A small network was shown many inputs. Here are its activations along a few directions, one row for each input.
In each table, some parts of the input vary, and every possible input appears once, in random order.
Descriptions start from the smaller parts, as in this example, which fits no table here: values(3) and (point or line(9) or (line(6) and ring(8))).
Shared parts are said once, and a part with two or three values counts as separate values.
In the rows, zero is written as 128.

Other details of the inputs shift rows strongly along two fixed directions, in all tables alike. That doesn't count.
To show where, the next rows are all for the same input, with only those details redrawn:
[116 102 107 111 149 144 124 141 128 122 120 133 107]
[139 131 135 150 116 133 114 122 130 136 135 116 153]
[116 108 117 105 122 142 135 124 122 128 120 133 110]
[114 103 109 105 139 145 129 135 125 124 119 134 105]
[115 110 118 102 117 142 137 120 120 130 119 132 109]
[117 108 114 109 130 142 131 131 124 127 121 133 110]
[117 109 117 109 125 141 134 126 123 128 121 132 113]
[114 108 115 100 120 142 138 122 121 129 119 133 107]

Rows:
x1: [120 110 112 103 135 137 134 128 120 124 112 140 104]
x2: [116 130 135 104 117 132 153 131 123 127 128 141 107]
x3: [115 122 121 117 146 124 146 142 125 129 123 143 109]
x4: [143 144 145 142  83 123 132 101 120 140 126 116 152]
x5: [138 136 132 147 123 127 115 120 134 131 143 115 154]
x6: [116 120 120 116 142 125 145 149 128 131 129 138 113]
x7: [144 145 143 141  97 118 124 104 126 138 130 119 157]
x8: [114 124 121 111 151 137 141 156 130 122 130 146 104]
x9: [141 139 141 152 102 128 119 110 124 136 129 115 150]
x10: [140 134 136 156 136 127 103 127 133 126 130 112 148]
x11: [122 115 107 108 140 134 130 130 124 120 120 140 101]
x12: [116 116 112  97 135 129 134 125 124 118 116 133  94]
x13: [113 126 129  90  81 127 159  88 111 131 118 129 106]
x14: [141 131 135 155 146 129  99 129 135 127 131 117 148]
x15: [139 154 147 153 127 126 129 134 133 133 140 132 146]
x16: [137 136 138 155 116 127 112 117 129 130 131 116 154]
x17: [117 119 115 105 133 127 132 127 124 119 119 132 104]
x18: [117 111 112  93 139 132 132 136 128 124 117 133 102]
x19: [139 142 145 158 120 113 134 134 133 140 142 119 153]
x20: [135 148 149 153 102 110 142 119 128 138 136 121 150]
x21: [118 124 129  83  97 125 150  98 116 133 108 134 102]
x22: [143 134 125 161 155 129  98 134 138 122 143 119 153]
x23: [139 145 143 141 100 117 122 110 128 134 128 117 151]
x24: [143 127 125 164 154 136  96 139 136 125 134 122 148]
x25: [137 129 136 147 119 130 113 122 131 134 135 116 155]
x26: [117 104 107 107 156 136 123 140 126 117 115 140 108]
x27: [140 144 146 135  96 117 124 108 129 141 133 115 158]
x28: [116 111 112  96 128 131 136 131 124 125 119 135 111]
x29: [135 144 138 162 130 114 132 139 133 136 138 123 149]
x30: [117 125 127  88  84 133 158  86 110 134 118 134 101]
x31: [115 124 127 104 142 134 146 141 122 119 124 148  95]
x32: [138 160 159 148  92 119 144 116 127 134 138 125 148]
x33: [133 101  93 151 234 139  76 190 149 104 126 133 120]
x34: [131 115 106 156 223 139  94 203 149 105 143 140 119]
x35: [118 110 104 105 143 132 132 141 124 117 113 139  97]
x36: [116 110 111 108 138 132 131 134 122 119 113 134 109]
x37: [117 104 110  99 151 136 125 142 129 122 117 132 105]
x38: [113 114 129  92 106 135 143 108 119 133 116 127 109]
x39: [144 152 142 144  82 118 132  98 123 139 133 116 149]
x40: [117 119 120  96 127 132 138 110 120 123 119 131  99]
x41: [140 128 132 159 144 131 100 131 135 126 134 121 154]
x42: [138 130 136 156 148 129  97 131 136 125 133 120 153]
x43: [138 152 150 152 115 122 133 129 131 127 140 127 143]
x44: [134 153 153 149  98 113 147 112 126 146 136 125 153]
x45: [130 100  84 154 229 145  81 193 150 104 140 133 119]
x46: [139 141 140 164 133 113 128 141 132 132 139 122 149]
x47: [134 140 138 160 136 118 127 145 140 135 143 125 154]
x48: [114 113 113  96 135 131 130 128 128 122 123 132 106]
x49: [115 130 131 109 134 133 150 137 127 121 126 147 103]
x50: [112 133 137 113  96 117 167 114 120 135 121 134 115]
x51: [139 137 134 149 130 125 108 122 135 131 144 114 155]
x52: [136 146 150 151 103 113 142 121 131 142 141 120 154]
x53: [117 134 138 104 113 129 156 120 120 126 123 143 105]
x54: [114 114 111 109 149 132 125 131 126 115 122 131 104]
x55: [117 111 109 103 144 131 129 130 126 118 120 139 104]
x56: [143 140 134 156 139 124 103 120 136 127 141 117 153]
x57: [136 133 142 147 122 128 109 121 133 134 135 113 156]
x58: [141 129 132 158 131 135 106 132 135 134 137 117 155]
x59: [140 135 140 146 120 124 112 123 134 136 133 115 160]
x60: [135 141 137 160 137 118 130 145 137 139 142 124 152]
x61: [143 136 124 160 146 122 102 139 138 121 137 118 149]
x62: [145 139 131 154 126 123 109 129 137 132 143 115 159]
x63: [144 146 145 135  75 121 136 100 124 146 131 116 156]
x64: [143 134 133 154 139 124 105 132 135 127 129 114 148]
x65: [115 126 130  86  93 124 150  93 115 132 116 133 106]
x66: [142 137 131 151 138 126 107 127 138 129 142 112 150]
x67: [144 133 126 154 151 124  99 142 143 125 141 114 149]
x68: [113 121 126 116 135 123 151 134 126 127 123 140 109]
x69: [132 150 156 142  86 112 153 104 126 145 134 125 150]
x70: [141 164 161 139  86 120 146 106 121 142 137 129 147]
x71: [116 128 129 109 130 131 149 139 120 120 124 143  99]
x72: [120 113 108 106 160 130 121 137 130 116 120 135  99]
x73: [115 117 127  82  80 134 160  98 111 139 112 133 107]
x74: [117 112 111  99 141 129 132 135 126 118 111 135  97]
x75: [110 118 132  94  96 130 145 100 113 129 111 129 108]
x76: [139 131 134 143 118 126 116 125 132 135 132 118 156]
x77: [114 129 139 102  94 118 169 108 114 138 119 139 109]
x78: [141 147 144 141  88 116 129 103 124 136 128 116 154]
x79: [117 127 125 108 143 135 143 149 126 124 129 144 104]
x80: [143 152 154 135  82 115 129  92 124 142 129 118 158]
x81: [116 107 113 107 156 133 120 138 127 118 115 137 110]
x82: [137 140 133 164 143 116 123 148 134 131 139 125 148]
x83: [115 126 126  91  80 132 160  90 109 132 117 130 100]
x84: [138 133 133 147 132 123 110 128 130 128 128 118 150]
x85: [116 115 110 104 145 133 131 129 124 116 120 130  96]
x86: [112 129 126 108 133 133 151 141 123 120 124 146  98]
x87: [142 151 142 160 140 124 120 148 134 126 143 128 145]
x88: [123 112 108 106 143 134 130 136 124 121 115 140 104]
x89: [145 134 122 157 141 128 106 140 139 128 141 118 150]
x90: [130 117 105 163 229 142  92 207 155 105 145 140 126]
What is each input in this table made of? -> values(3) and ((values(2) and ring(5)) or (line(4) and line(5)))
Changing only the values(3) part turns x8 into x86. The same change can be made to x66. Which row results? -> x85
Change only the values(2) part in x77. List by row number the other rows that result. -> x31
Change only the ring(5) part in x2. List by row number the other rows that result. -> x8, x34, x79, x90
Change only the line(5) part in x56. List by row number the other rows that result. -> x42, x65, x80, x81
Change only the values(3) part in x11. List by row number the other rows that result. -> x39, x89
Start at x14 and move only the line(4) part, one step at a time. The first step leads to x42. Which rows follow, in order? -> x41, x24
Change only the values(3) part in x17. List by row number the other rows that result. -> x48, x65

Rows:
x91: [133 125 128 164 118 127 133 130 129 143 131 121 159]
x92: [139 134 147 139 115 151 113 136 134 138 144 119 157]
x93: [152 169 155 151 131 124 135 134 137 131 143 140 133]
x94: [ 96 114 144  51  33 160 197  82  90 143 104 145  79]
x95: [141 141 125 141 126 125  97 105 136 119 129 109 138]
x96: [102 151 139  59  53 102 212  94 102 127 114 152  78]
x97: [136 130 135 163 114 142 126 131 124 137 141 128 152]
x98: [134 117 129 163 114 113 133 141 129 150 124 112 158]
x99: [ 88  78  83  37 158 144 141 119 119  94  96 149  35]
x100: [132 125 129 147 121 124 124 127 138 147 137 118 166]
x101: [146 143 125 141 122 124  95 104 129 125 123 114 143]
x102: [132 117 131 146 117 109 124 138 137 154 130 108 166]
x103: [151 143 133 138 122 119  97 100 123 125 126 113 148]
x104: [101 107 107 118 241 133 112 203 145  90 119 164  82]
x105: [134 165 151 156 137 101 142 130 131 128 149 122 133]
x106: [106  77  77 116 226 159  99 200 143 106 133 152  97]
x107: [154 139 137 144 129 119  95 103 129 120 133 111 151]
What is each input in this table made of? -> values(4) or ring(5) or (values(2) and line(4))
Start at x95 and move only the ring(5) part, one step at a time. The first step leads to x99. Which rows follow, in order? -> x107, x103, x101

Rows:
x108: [128 132 131 114 114 135 137 125 120 123 118 138 114]
x109: [123 122 134 117 110 140 146 129 120 137 124 134 118]
x110: [127 135 133 132 159 120 126 156 140 123 132 134 124]
x111: [124 124 136 106  92 117 142  90 118 139 112 124 127]
x112: [127 125 123 136 110 121 132 126 130 138 131 116 148]
x113: [137 128 104 159 170 129 105 162 138 114 134 131 127]
x114: [126 127 116 115 117 124 132 109 124 121 124 122 109]
x115: [129 118 110 147 151 135 127 152 131 129 136 129 125]
x116: [131 128 120 130 159 141 104 134 133 111 137 126 122]
x117: [126 120 113 106 117 119 133 113 125 132 120 123 122]
x118: [125 123 123 131 139 127 119 117 126 117 120 124 116]
x119: [119 141 141 108 123 123 148 126 131 128 133 138 117]
x120: [123 114 128 121 127 134 124 140 130 132 124 126 132]
x121: [131 133 127 123 133 143 126 132 126 118 131 140 121]
x122: [132 125 121 132 156 135 105 139 131 113 127 123 120]
x123: [125 116 121 150 153 136 126 148 128 130 129 132 127]
x124: [120 136 128 113 120 108 155 128 125 129 130 133 114]
x125: [126 127 124 133 132 130 130 129 122 121 118 138 118]
x126: [112 110 127 116 113 126 142 120 122 135 116 128 128]
x127: [132 158 163 134  82 100 157  97 120 142 130 123 148]
x128: [124 124 127  99 119 133 124 111 125 133 125 130 124]
x129: [127 119 128 100 117 128 127 116 123 133 116 127 120]
x130: [135 121 123 149 164 149 112 159 139 125 144 135 135]
x131: [166 165 171 200  96 121  93 116 145 150 162  97 218]
What is each input in this table made of? -> line(4) and (point or ring(5))
Changing only the line(4) part turns x123 into x109. The same change can be made to x118. Which row results? -> x122
Start at x117 and move only the line(4) part, one step at a time. The first step leads to x111. Which rows follow, in order? -> x129, x128
